A small network was shown many inputs. Here are its activations along a few directions, one row for each input.
Each table varies a few parts of the input and shows all the possible inputs, shuffled.
A made-up example of a description, with smaller parts first: one of 3 separate values, together with either a single point or one of 11 places along a line or (one of 6 places along a line, together with one of 8 places around a ring).
Shared parts are said once, and a part with two or three values counts as separate values.
In the rows, 100 means zero.

Table:
x1: [104, 92, 115, 129, 111, 104, 128, 81, 72, 76, 89, 106, 133, 96, 118, 99, 82, 101, 97]
x2: [71, 126, 110, 66, 95, 91, 83, 154, 117, 142, 114, 158, 92, 63, 78, 136, 120, 120, 142]
x3: [109, 104, 72, 131, 89, 97, 123, 81, 88, 83, 98, 120, 112, 88, 121, 89, 110, 113, 113]
x4: [87, 99, 146, 112, 119, 96, 100, 104, 111, 67, 163, 81, 95, 142, 21, 95, 145, 67, 139]
x5: [85, 117, 77, 100, 83, 145, 74, 95, 173, 132, 75, 129, 44, 104, 121, 71, 120, 128, 77]
x6: [110, 76, 84, 130, 98, 91, 119, 81, 77, 90, 77, 111, 111, 91, 134, 101, 89, 111, 97]
x7: [99, 119, 75, 108, 71, 116, 93, 95, 140, 114, 87, 135, 76, 97, 129, 63, 113, 119, 79]
x8: [68, 115, 121, 66, 117, 78, 58, 134, 92, 148, 105, 119, 83, 78, 135, 165, 62, 105, 90]
x9: [103, 122, 67, 122, 64, 101, 117, 95, 107, 94, 92, 127, 101, 92, 126, 73, 97, 124, 90]
x10: [102, 117, 100, 127, 102, 112, 133, 82, 80, 68, 112, 114, 129, 93, 106, 89, 105, 103, 111]
x11: [125, 85, 58, 34, 96, 88, 95, 104, 118, 127, 71, 49, 147, 56, 64, 127, 97, 65, 46]
x12: [53, 131, 107, 61, 102, 94, 70, 136, 120, 123, 119, 154, 95, 54, 96, 140, 105, 106, 119]
x13: [109, 107, 78, 101, 72, 151, 86, 116, 168, 146, 74, 124, 39, 110, 107, 66, 136, 140, 106]
x14: [111, 90, 134, 107, 127, 68, 102, 93, 60, 65, 108, 61, 117, 108, 116, 112, 69, 88, 114]
x15: [47, 110, 113, 65, 111, 81, 73, 135, 109, 139, 105, 140, 96, 63, 118, 149, 81, 97, 105]
x16: [123, 110, 76, 107, 59, 121, 105, 116, 134, 127, 85, 134, 73, 106, 116, 59, 129, 133, 104]
x17: [124, 108, 50, 40, 82, 102, 91, 106, 124, 120, 85, 66, 144, 47, 47, 121, 126, 63, 69]
x18: [124, 117, 68, 122, 52, 107, 131, 112, 103, 105, 88, 127, 99, 103, 112, 70, 111, 139, 113]
x19: [74, 97, 122, 101, 121, 103, 102, 70, 76, 60, 137, 96, 105, 115, 50, 103, 111, 59, 145]
x20: [121, 114, 103, 129, 91, 113, 144, 97, 75, 84, 107, 117, 129, 111, 91, 87, 122, 116, 130]
x21: [69, 101, 138, 98, 127, 99, 90, 92, 112, 42, 170, 78, 98, 131, 39, 98, 129, 56, 121]
x22: [111, 110, 111, 112, 103, 81, 128, 94, 71, 70, 122, 93, 119, 111, 68, 87, 131, 93, 153]
x23: [93, 87, 124, 106, 120, 71, 119, 79, 71, 59, 110, 78, 124, 95, 98, 98, 90, 78, 123]
x24: [99, 90, 92, 98, 99, 128, 67, 107, 137, 150, 61, 93, 21, 118, 149, 92, 80, 144, 30]
x25: [66, 81, 152, 98, 136, 87, 86, 92, 107, 57, 157, 64, 110, 135, 53, 98, 104, 53, 110]
x26: [151, 87, 70, 33, 112, 81, 87, 110, 106, 140, 75, 36, 132, 71, 84, 135, 69, 74, 28]
x27: [115, 93, 90, 107, 88, 104, 81, 109, 107, 134, 70, 100, 55, 110, 157, 85, 71, 133, 41]
x28: [90, 96, 125, 108, 117, 103, 112, 86, 72, 80, 127, 98, 104, 133, 33, 99, 129, 70, 164]
x29: [83, 83, 166, 94, 144, 86, 69, 99, 92, 64, 160, 44, 107, 142, 72, 107, 80, 67, 104]
x30: [97, 89, 84, 105, 82, 109, 92, 97, 126, 126, 70, 123, 73, 102, 146, 73, 93, 119, 59]
x31: [92, 80, 153, 98, 138, 93, 84, 76, 58, 77, 120, 61, 107, 126, 85, 122, 62, 69, 127]
x32: [101, 95, 77, 121, 76, 97, 113, 95, 95, 103, 67, 118, 102, 99, 140, 86, 77, 123, 73]
x33: [81, 86, 86, 98, 92, 136, 76, 98, 157, 143, 60, 116, 41, 113, 141, 81, 102, 126, 52]
x34: [119, 100, 82, 121, 82, 93, 97, 108, 76, 110, 66, 96, 84, 110, 154, 99, 55, 130, 58]
x35: [70, 76, 136, 101, 133, 94, 103, 68, 72, 71, 119, 81, 113, 117, 66, 107, 84, 57, 136]
x36: [129, 85, 90, 133, 108, 88, 100, 95, 64, 97, 72, 91, 98, 103, 148, 113, 66, 117, 85]
x37: [122, 98, 121, 132, 120, 101, 110, 96, 59, 83, 84, 86, 122, 109, 134, 112, 62, 106, 86]
x38: [93, 112, 107, 106, 113, 80, 120, 80, 76, 50, 129, 90, 120, 95, 85, 91, 113, 81, 134]
x39: [141, 97, 51, 43, 72, 109, 103, 133, 116, 136, 77, 65, 140, 56, 34, 113, 146, 78, 98]
x40: [126, 100, 72, 130, 77, 103, 135, 99, 82, 96, 94, 122, 110, 104, 107, 85, 128, 126, 133]
Q: Changing only one part turns x32 into x34. The same change can be made to x11. Which row results?
A: x26
Q: Changing only one part turns x5 into x13. The same change can be made to x21. Which row results?
A: x4
Q: What is each input in this table made of?
A: one of 4 places along a line, together with either one of 2 separate values or one of 8 places along a line
Q: Which other rows does x2 become when the place on the line of 4 takes its other values? List them by row number.
A: x8, x12, x15
Q: Which other rows does x33 become when the place on the line of 8 takes its other values? List them by row number.
A: x1, x6, x23, x25, x30, x32, x35
Q: A walk changes only the place on the line of 4. It starts at x31 and steps to x35. List the rest of the walk in order.
A: x19, x28

Table:
x41: [63, 117, 93, 112, 80, 125, 93, 99, 147, 112, 104, 155, 56, 103, 118, 71, 126, 124, 106]
x42: [88, 107, 121, 125, 110, 93, 124, 93, 66, 68, 120, 121, 121, 100, 94, 107, 105, 99, 151]
x43: [130, 98, 45, 131, 62, 106, 118, 86, 97, 118, 36, 122, 92, 82, 186, 75, 68, 146, 47]
x44: [127, 97, 61, 129, 68, 112, 106, 104, 105, 139, 43, 128, 64, 101, 179, 79, 77, 159, 60]
x45: [90, 111, 83, 67, 86, 121, 62, 133, 153, 156, 83, 120, 62, 83, 111, 110, 106, 119, 67]
x46: [131, 98, 54, 78, 77, 109, 86, 122, 122, 163, 43, 101, 87, 71, 152, 112, 77, 135, 30]
x47: [131, 100, 39, 80, 72, 103, 100, 103, 114, 141, 32, 98, 114, 53, 160, 103, 69, 122, 18]
x48: [87, 103, 108, 70, 114, 80, 99, 110, 79, 98, 117, 95, 134, 75, 62, 138, 106, 70, 132]
x49: [97, 88, 121, 75, 126, 81, 90, 96, 90, 83, 122, 57, 119, 100, 66, 119, 94, 61, 98]
x50: [93, 98, 118, 73, 121, 77, 89, 102, 85, 85, 126, 70, 122, 93, 63, 126, 96, 66, 113]
x51: [114, 105, 75, 72, 80, 116, 72, 135, 136, 171, 57, 108, 68, 82, 134, 114, 86, 134, 49]
x52: [94, 83, 133, 136, 121, 99, 112, 73, 72, 56, 120, 82, 104, 136, 95, 86, 91, 86, 115]
x53: [96, 98, 116, 72, 118, 78, 94, 107, 84, 91, 124, 80, 128, 89, 61, 129, 101, 67, 117]
x54: [91, 103, 128, 132, 115, 89, 115, 83, 69, 55, 129, 97, 109, 122, 97, 93, 96, 94, 132]
x55: [91, 100, 113, 69, 116, 80, 96, 108, 82, 98, 120, 87, 131, 82, 57, 131, 104, 67, 124]
x56: [110, 103, 81, 122, 72, 118, 93, 115, 119, 143, 57, 135, 44, 112, 164, 79, 87, 158, 78]
x57: [95, 92, 132, 136, 120, 92, 115, 78, 73, 53, 124, 86, 106, 132, 98, 86, 95, 89, 119]
x58: [101, 82, 121, 77, 131, 95, 88, 84, 92, 86, 114, 50, 116, 109, 65, 115, 90, 59, 94]
x59: [96, 80, 123, 78, 129, 88, 89, 91, 90, 83, 117, 54, 118, 106, 64, 117, 90, 61, 97]
x60: [95, 93, 120, 71, 121, 79, 89, 105, 87, 86, 128, 65, 126, 97, 64, 123, 94, 65, 105]
x61: [92, 106, 125, 126, 112, 92, 121, 90, 66, 67, 125, 114, 119, 109, 90, 100, 103, 96, 144]
x62: [99, 85, 130, 134, 123, 103, 111, 67, 73, 57, 117, 77, 101, 140, 95, 84, 91, 85, 115]
x63: [67, 115, 81, 63, 87, 117, 73, 117, 164, 134, 100, 132, 76, 76, 87, 102, 123, 100, 82]
x64: [124, 113, 69, 124, 63, 124, 133, 96, 122, 91, 101, 122, 102, 109, 69, 52, 162, 116, 139]
x65: [125, 113, 59, 70, 69, 119, 114, 114, 133, 115, 100, 96, 114, 83, 36, 85, 160, 91, 112]
x66: [96, 103, 128, 129, 113, 90, 120, 90, 69, 61, 127, 106, 116, 117, 95, 96, 101, 95, 137]
x67: [85, 112, 92, 117, 79, 125, 84, 112, 136, 131, 83, 147, 40, 111, 143, 75, 110, 144, 94]
x68: [93, 98, 131, 131, 115, 90, 116, 85, 71, 56, 131, 93, 112, 128, 96, 91, 94, 91, 124]
Q: Changing only one part turns x52 into x59. The same change can be made to x66. Which row results?
A: x53
Q: What is each input in this table made of?
A: one of 2 separate values, together with either a single point or one of 5 places along a line or one of 8 places along a line
